Each row below holds a small network's activations on one input, seen along a few directions.
Each table varies a few parts of the input and shows all the possible inputs, shuffled.
Descriptions start from the smaller parts, as in this example, which fits no table here: ring(5) and (point or ring(11) or (values(2) and line(6))).
Shared parts are said once, and a part with two or three values counts as separate values.

Other details of the inputs shift rows strongly along two fixed directions, in all tables alike. That doesn't count.
To show where, the next rows are all for the same input, with only those details redrawn:
[ 38  68  -3  20  67 -12  22   8  15  19 -10 -29]
[ 16  40   0   9  33 -18   8  12  -1   6  -8 -14]
[  0  26   4   3   9 -20  -4  11 -12  -5  -8  -5]
[  9 -44 -22 -25  20 -59  53  53   1  11  10  -5]
[-19  15  11  -2 -20 -18 -25   6 -28 -19  -9   7]

A family of inputs:
R1: [ 76  36  17  15  62 -20  39 -16  41  60  30   4]
R2: [  0 -22  36   4 -23  35 -38   3  23 -20  12  18]
R3: [ 15  12 -13  -9  44  28  18 -39  11  -1  17 -20]
R4: [-39  23   4  14  -8   6  22   7  11   5  -1 -21]
R5: [-41  -5   1  -6 -36  19 -15 -32  16 -15  13 -22]
R6: [-53  14  20   1 -25   1 -22  14  -5   3  -3  -5]
R7: [ -5  -3  11  -9  -7  23 -16  -6  24  16  13 -49]
R8: [ 36  51 -47  38  55  -5  47   9   8  29 -17 -27]
R9: [-14  16   6  -5  11  15 -16 -18  30  13  11 -32]
R10: [-15  32  21  12   1  19  -1  24   7  24  -7 -43]
R11: [ -2 -58 -34 -22  -1 -56  78  48  -2  -3  14  -3]
R12: [ -5  14   1 -12 -33   9  -5  -5   1 -35 -27  41]
R13: [ 11  15 -36   5 -13  13  12   4   5  -1 -34  33]
R14: [-54 -69 -44  -9 -35 -28  50  51  -2  23   4   1]
R15: [-16 -16  30   3 -12  24 -36  -5  27 -21  11  33]
R16: [-15 -19  10   7   0   8 -14 -31 -34 -37 -16   8]
R17: [ 10   3 -19  31  20  38   6  -7  43   4   2  17]
R18: [-10  14 -40  16  13  24   9 -23  31  26   1 -32]
R19: [  0  26   4   3   9 -20  -4  11 -12  -5  -8  -5]
R20: [ 20 -64 -24 -51   5 -48  52  57  25   3  -8  36]
R21: [ -2 -10  13  15   5  29   3 -11  43 -21  13  22]
R22: [ -11 -104  -20  -65    4  -27   25   19   -8    2   38    9]
R23: [ 10   1  29  10 -46  -7  -7 -41  -6   1  29  37]
R24: [ -4   9  16   1 -33  -3 -26  17 -35 -14 -11 -13]
R25: [ -9 -20  21  -4  10  -2 -36 -19 -35 -25 -15  11]
R26: [ 52   4  36   7 -19  -3  -6 -12   3  30  32  10]
R27: [  6 -29  28  -3  -1  12 -38 -10 -42 -19 -21  -9]
R28: [-20 -17 -33  -6 -12  33 -26 -40 -26  -7   4   9]
R29: [ 11  -4  -3  25 -49   3 -17 -34 -15  18  15  41]
R30: [ 20   0 -31  30  48  11  12 -23 -17   7 -28  -9]
R31: [ 40  29  11 -10  -2  16  -8  15  12  -5 -31   9]
R32: [ -1 -22  16 -30 -10  35 -39 -22 -26  -8  15 -14]
- The inputs of R19 and R8 match in every part but one. If R20 is changed in the same way as R19 into R8, which row does it become? => R13
- Describe the family of inputs behind these rows. => line(4) and (values(3) or ring(5))
- Which other rows does R20 become when the values(3) part takes its other values? List them by row number. => R1, R15
- Which other rows does R30 become when the ring(5) part takes its other values? List them by row number. => R8, R14, R18, R28
- Which other rows agree with R21 in the line(4) part? List them by row number. => R3, R4, R5, R11, R12, R16, R23

A family of inputs:
R33: [ 18  35   8  14   6  -3  -3   9   1   6 -14  -6]
R34: [ -9 -79 -18 -35 -12 -14  22  23   4  -5  11  17]
R35: [ 23 -19  -7 -10  23 -29  34  34   0  17   0  -9]
R36: [ 21  10   8  10  18   7  -2 -21  12  13  10  -8]
R37: [ 35 -11 -17   0  43   5  41   1  26  19   8 -12]
R38: [-20 -63 -29 -28 -16 -28  28  29  -9   0   7  -1]
R39: [-15 -82 -18 -37 -38 -57  41  49  -8  -6  14  26]
R40: [  3 -17   0   1 -15   1  -2  -1  12   8  20  13]
R41: [-15  46   0  19   3  25 -25 -28  -9 -13 -14 -11]
R42: [ -9  75  13  27   5  29 -27 -30   6  -4 -12 -16]
R43: [  3  58  14  32  -4  47 -57 -59  -9  -6 -10   3]
R44: [-11   6  18  -3 -23  20 -30 -13   8  -9  -1  11]
R45: [ 27  24 -10   9  55   0  35  18  20  29  -1 -39]
R46: [-52 -30  11 -18 -62  -6 -40  -2 -38 -26   2  12]
R47: [ 12   8  -4   8  10  22  -3 -23   1   7   3   3]
R48: [ 22  33 -15   8  45  -3  38  12  31  30   1 -31]
R49: [ 13  18   9  11   1  18  -1 -14  14  13  11   3]
R50: [-21 -66   9 -27 -37 -14  -9   8  -9 -18  16  19]
R51: [ -6  49  16  23 -19  24 -54 -23 -33 -22 -29   6]
R52: [ 14 -14 -21  -5  27 -20  47  37  25  30   4 -27]
R53: [-17  -5  -6   2  -3  -6  13  11  11   4   0  -5]
R54: [-13  60  29  26 -22  20 -48 -26 -16 -18 -21  18]
R55: [ 22  27 -13   8  58  -4  39   7  25  23   5 -33]
R56: [ 36  11 -25   3  53 -18  46  14  14  13  -5 -10]
R57: [  8 -13   5  -3  -7   3  13   3  17   6  14   5]
R58: [-63 -34   3  -7 -66   5 -45  -8 -37 -37  -7  23]
R59: [-39 -36  21 -15 -72  11 -47  -6 -15 -30   8  33]
R60: [-12  51  29  22 -13  17 -51 -27 -26 -22 -16  13]
R61: [ 41  42  -5  10  62 -10  34   5  16  19  -2 -20]
R62: [ 17 -60 -11 -22  12 -26  45  18  14  20  24   0]
R63: [  8   4 -12  -5   6 -12   4   4 -13  -3 -11   6]
R64: [ 30  -7 -12 -13  39 -31  43  26   7  21   4 -11]
R65: [-28 -52  -7 -15 -40 -23  -4  16 -29 -25  -7  34]
R66: [18 13  9  0 27 13 -3 -9 20  4  4 -9]
R67: [-59 -33  14  -9 -59  -1 -41  -3 -34 -32   2  18]
R68: [ 23  39   4  16  35  36  -9 -29  16   3  -8 -10]
R69: [ -7 -97  -9 -36 -25 -35  33  29   1  -3  29  14]
R70: [-12  62  27  17 -32  17 -55 -26 -24 -19 -21  13]
R71: [ 13  43 -11  21  36  20   3  -5   7  13 -18 -32]
- Describe the family of inputs behind these rows. => values(3) and (line(5) or (values(2) and line(4)))
- The inputs of R38 and R46 match in every part but the values(3) part. If R56 is changed in the same way as R38 into R46, which row does it become? => R61
- Which other rows does R53 become when the values(3) part takes its other values? List them by row number. => R58, R67
- Which other rows does R61 become when the values(2) part takes its other values? List them by row number. => R55
- Which other rows agree with R49 in the values(3) part? List them by row number. => R33, R39, R40, R42, R44, R48, R52, R53, R54, R57, R59, R70
- A walk changes only the line(5) part. It starts at R66 and steps to R50. List the rest of the walk in order. => R69, R62, R36

A family of inputs:
R72: [  5 -21   8 -15  14  -7  10  -5   6   6  22  -4]
R73: [  7  15  29  12  -5  -1 -23 -11 -13  -2   7   6]
R74: [ 32  20  -5  -3  25 -14  29  22  23  12  -4 -11]
R75: [  3  30  -2   8 -11  -5 -15 -14  -6  -5  -7  17]
R76: [ 15  17  17  19 -10  14 -23 -23 -17  -9  -4  18]
R77: [ 13   9 -19  -4  31 -15  25  20 -11  11  -5 -32]
R78: [ -13 -113    1  -40  -34  -56   30   55   -9   -5   24   28]
R79: [ 41   1   8   0  30  -6  18  15  16  18  -2 -10]
R80: [-12  10  -6  15  -8  25 -24 -30   1  -3   6  -1]
R81: [ 31  -4  -1 -15  33   3  22  -8  18  22  11 -19]
R82: [  1   6   1  -2   0  20 -26 -31  -6  -6   7  12]
R83: [-38 -87 -14 -40 -69 -46   3  36 -20 -24   4  49]
R84: [-22  17   1   9 -20  15 -25  -4  -2   0 -10  10]
R85: [ 12  15  19  16 -11  17 -28 -16 -12 -15 -10  21]
R86: [ -6  19   4   1  -6  11  -4  12  10  11  -3 -12]
R87: [26  2 15  1  0 -4 -5 -3 -6  8  3 -2]
R88: [-13  24  -3  14   0   7 -14 -16 -31 -16 -25  -4]
R89: [ 11   9 -17  -7  34 -13  23  28  -3   5 -13 -30]
R90: [  1   1  -5   2  17 -17  35  23  19  28  14 -17]
R91: [ -7   0   1   0   9  -9  22  26  18  16   7 -10]
R92: [ 20   6  -3  -3  23 -34  41  21  20  15  11  -6]
R93: [-18  14   4  17 -16  39 -28 -31   5 -18  -8   2]
R94: [ 14 -19 -15  -5  20  -1  32   4  26  23  15 -29]
R95: [ 21  -3  -6  -8  31 -34  49  34  29  13   6  -5]
R96: [ 15   0  -9   1  26  12  21   5  34  18   7 -30]
R97: [  5  37   6  15 -12   5  -9 -18  -8 -12  -9  18]
R98: [-15  34   5  22 -19  23 -15 -19  -6  -1  -7   5]
R99: [ 16 -23   3 -19  38  -8  30  12  25  14  17 -10]
R100: [  2  33   8  12 -14   9 -13 -11  -2 -19 -16  21]
R101: [  4  -7 -18  -6  37 -33  38  28  -6  10   4 -28]
R102: [-15  17   2  19 -15  35 -23 -38   0 -12  -1  -1]
R103: [-18  18   7   3 -29  10 -20  -2  -9   6   1  -6]
R104: [-15   8  -3  13  -8  29 -28 -24   7  -9  -1   1]
R105: [  4 -16  -7   1  25  -7  31   4  27  18  21 -25]
R106: [ -2  -8 -14  -8  36 -27  31  34  -1   2  -4 -23]
R107: [ -3   3   9  -1  -7  30 -23 -26  -4 -18  -1  16]
R108: [-62 -77  -3 -24 -90 -13 -15  24 -28 -30   5  42]
R109: [-15  21  -2  11   0  10 -17  -9 -24 -22 -32  -1]
R110: [ -32 -100    2  -33  -74  -32  -20   26  -34  -27    8   51]
R111: [  2 -20  -6  -2  26  -3  30  13  33  13  15 -22]
R112: [ -3   3   4  -4   0  24 -30 -24   0 -11   0  15]
R113: [-14  36   0  20 -12  17 -23 -19  -4   7  -7   3]
R114: [ 12   7   8   9  -7   3 -25 -16 -15  -1  -1  19]
R115: [  2  14  10   4  -5  30 -25 -38  -9 -11   1  12]
R116: [  9  34  10   3 -14  -4 -11  -6  -5  -2  -4   0]
R117: [ 11  -4  11 -15   8  15  -7  -7   9   2   4  -6]
R118: [  5   4 -26  -1  36 -14  22  18  -4   6 -21 -14]
R119: [-18  17 -10   6  -5  -2 -21 -13 -33 -10 -23  -3]
- The inputs of R103 and R86 match in every part but one. If R90 is changed in the same way as R103 into R86, which row does it become? => R91
- The inputs of R94 and R96 match in every part but one. If R115 is changed in the same way as R94 into R96, which row does it become? => R107
- Describe the family of inputs behind these rows. => values(2) and line(4) and (point or ring(5))
- Which other rows does R97 become when the values(2) part takes its other values? List them by row number. => R100
